Each row below holds a small network's activations on one input, seen along a few directions.
In each table, some parts of the input vary, and every possible input appears once, in random order.
A made-up example of a description, with smaller parts first: ring(8) and (point or (values(2) and line(4)) or ring(11)).
Shared parts are said once, and a part with two or three values counts as separate values.

A family of inputs:
r1: [ 16  47  -6   6   2  13  31  -5  53 -15 -24]
r2: [ 21  15  48  32  -1  10 -26  22 -11 -16 -44]
r3: [  3 -24 -27 -16  -5   5   4   0 -37   4  57]
r4: [ -3   7  10  29  11 -15 -53  12 -54  16 -13]
r5: [-23  14  20  37   2  -9 -50  14 -42  39  -5]
r6: [  0 -32 -32 -54   6   8  22 -10  13 -13  23]
r7: [ -9  23  -6  12  16  25  39 -11  47 -12 -39]
r8: [ 26   1 -43 -27 -12  11  34  -8   8 -13  52]
r9: [ -5   0  35  34  17   7 -29  16 -17 -15 -45]
r10: [-18 -18 -37 -27  -9  13  19 -21  20  -2  60]
r11: [ 26   9  20  31   3 -18 -50  23 -37  23  -9]
r12: [  1   9 -47 -31   4  18  42 -30  41 -20  -3]
r13: [ -6   4  23  52   8  -4 -30   1  -2  15 -41]
r14: [  4 -24 -23 -43  -7  -9  43 -18   3  -8  30]
r15: [-17 -10   8  -1  -7 -13 -38  10 -52  20  42]
r16: [  6 -37  -9 -28  -3 -22  16   5 -33   7  48]
r17: [-22  36 -10  18   1  23  32 -20  47 -14 -30]
r18: [-15   8  13  41  10   3  10   4  21 -11 -50]
r19: [ 31 -28  -8 -49 -19   9  -6  12 -19  17  40]
r20: [  8  -9  -9 -35 -17   9  40 -46  50 -37  14]
r21: [ -6  23  19  28  -1 -10  10  -5  25  12 -48]
r22: [-20   9 -26 -40  -8  26  31 -34  54 -17  11]
r23: [ -8   3  32  35   5 -27 -16  15 -13   5 -53]
r24: [ -4   2  14  -5   0  -3  34 -15  49 -50 -38]
r25: [  1 -27  -5  -8   1 -11 -36   9 -59  36  20]
r26: [-17 -19  22 -15 -13 -24 -34  20 -45  24  38]
r27: [ 17  20  18  36  -9  16  -2  22  28 -36 -35]
r28: [ 21  19 -25 -29  25   3  44 -17  57  -2  21]
r29: [ -2 -18  39  14  -5 -27 -52  14 -39  10 -24]
r30: [ 19  -6  10 -13  15 -31 -40  29 -41  33  44]
r31: [ -7 -24 -25 -26 -16   0  -2  -2 -25  26  44]
r32: [-16  27   7  44   4  23  13  12  11  -7 -42]
What do these inputs look like to the network?
> values(4) and ring(8)
The inputs of r22 and r18 match in every part but the ring(8) part. If r28 is changed in the same way as r22 into r18, which row does it become?
> r27
Change only the values(4) part in r6. List by row number the other rows that result.
> r8, r10, r14
Change only the ring(8) part in r23. List by row number the other rows that result.
> r14, r16, r20, r21, r24, r26, r29

A family of inputs:
r33: [-13 -14 -25 -29  -3   5  37 -21   8  -3  29]
r34: [  1   7 -26 -26   1   3  40 -12  16  15  39]
r35: [  6  24 -24 -14   6   6  39  -9  25  13  28]
r36: [  9  17   6  -2   7   0 -10  19 -12  21  18]
r37: [-23 -32  13  12  -9  -9 -35   5 -47   3  -3]
r38: [-22 -27 -22 -15  -5   7  34 -31  11 -16  10]
r39: [-10 -31 -11 -18  -9   8   8 -20   8 -22   5]
r40: [  3   1   2 -13   3  -4 -10  17 -20  22  30]
r41: [-21 -14 -18  -3  -1   6  33 -31  22 -16 -14]
r42: [ 13  23   0  12   5   5   9  -5  31 -13 -27]
r43: [-13 -23  14  -2  -6 -13 -31  17 -51  16  16]
r44: [ 22  20  -8 -17   4   3  12   4  17   6  20]
r45: [ 10  14  20  14   3 -11 -29  30 -38  28  16]
r46: [-16  -1  26  33  -1  -9 -34  12 -26   2 -35]
r47: [ -2  28 -13  13   7   5  38 -13  36  -8 -21]
r48: [ -3 -33  -7 -16  -7   2  -5 -13  -1 -18  -3]
r49: [ 27  18  -2 -13   3   7  -1  14   9   5  19]
r50: [ 11  27  13  14   7  -4 -10  18  -5  16  -3]
r51: [-16   3 -15   8   3   4  36 -24  33 -14 -22]
r52: [ -9 -24  -1 -13  -4  -6 -11   4 -26  10  22]
r53: [  7 -22  -6 -28  -7   1  -2  -3  -3  -5  21]
r54: [-11 -20  -4  -8  -5   3   7 -16  20 -21 -20]
r55: [-20 -22   8  11  -1  -5 -15  -4 -12  -7 -22]
r56: [-23 -22  21  24  -6 -10 -34   6 -36   3 -26]
r57: [  1  19  31  42   4  -9 -32  17 -25   9 -29]
r58: [ 20  19   7  17   3   6  -2   6  22 -13 -27]
r59: [  3 -20 -13 -29  -5   4  10 -11   3 -10  26]
r60: [  3  -2   5   9  -1   3  -4  -2  20 -20 -31]
r61: [27 29  3  3  5  9 -2 12 16 -2 -3]
r62: [ 16   3 -15 -25  -1   7  12  -3  10   5  36]
r63: [22 30 -4 -3  2  5 14  6 28  1 -1]
r64: [  2  -1  14   2  -2 -13 -30  25 -45  32  27]
r65: [  4  19  16  28   5  -2 -11  10   1   3 -27]
r66: [ 19   1  -6 -25   0   0  -2   6   2   8  30]
r67: [-12  -2  13  24   5  -5 -15   2  -4  -7 -32]
r68: [ 10  27  26  27   5 -11 -30  25 -31  24  -9]
r69: [-21 -34   4  -4  -6  -6 -13  -3 -22  -4   1]
r70: [ 10  35 -19   4   7   7  39 -11  29   4   8]
r71: [ -5 -23  -1   0  -5   6  -6  -9  12 -22 -19]
r72: [ -3   2  -3   6   1   4   6 -14  27 -23 -29]
The inputs of r52 and r53 match in every part but one. If r65 is changed in the same way as r52 into r53, which row does it become?
> r58
The inputs of r46 and r51 match in every part but one. If r68 is changed in the same way as r46 into r51, which row does it become?
> r70
What do these inputs look like to the network?
> line(5) and ring(8)
Change only the line(5) part in r41. List by row number the other rows that result.
> r54, r55, r56, r71
Change only the ring(8) part in r39. List by row number the other rows that result.
> r42, r44, r54, r59, r62, r63, r72
Change only the line(5) part in r44. List by row number the other rows that result.
> r35, r36, r45, r49
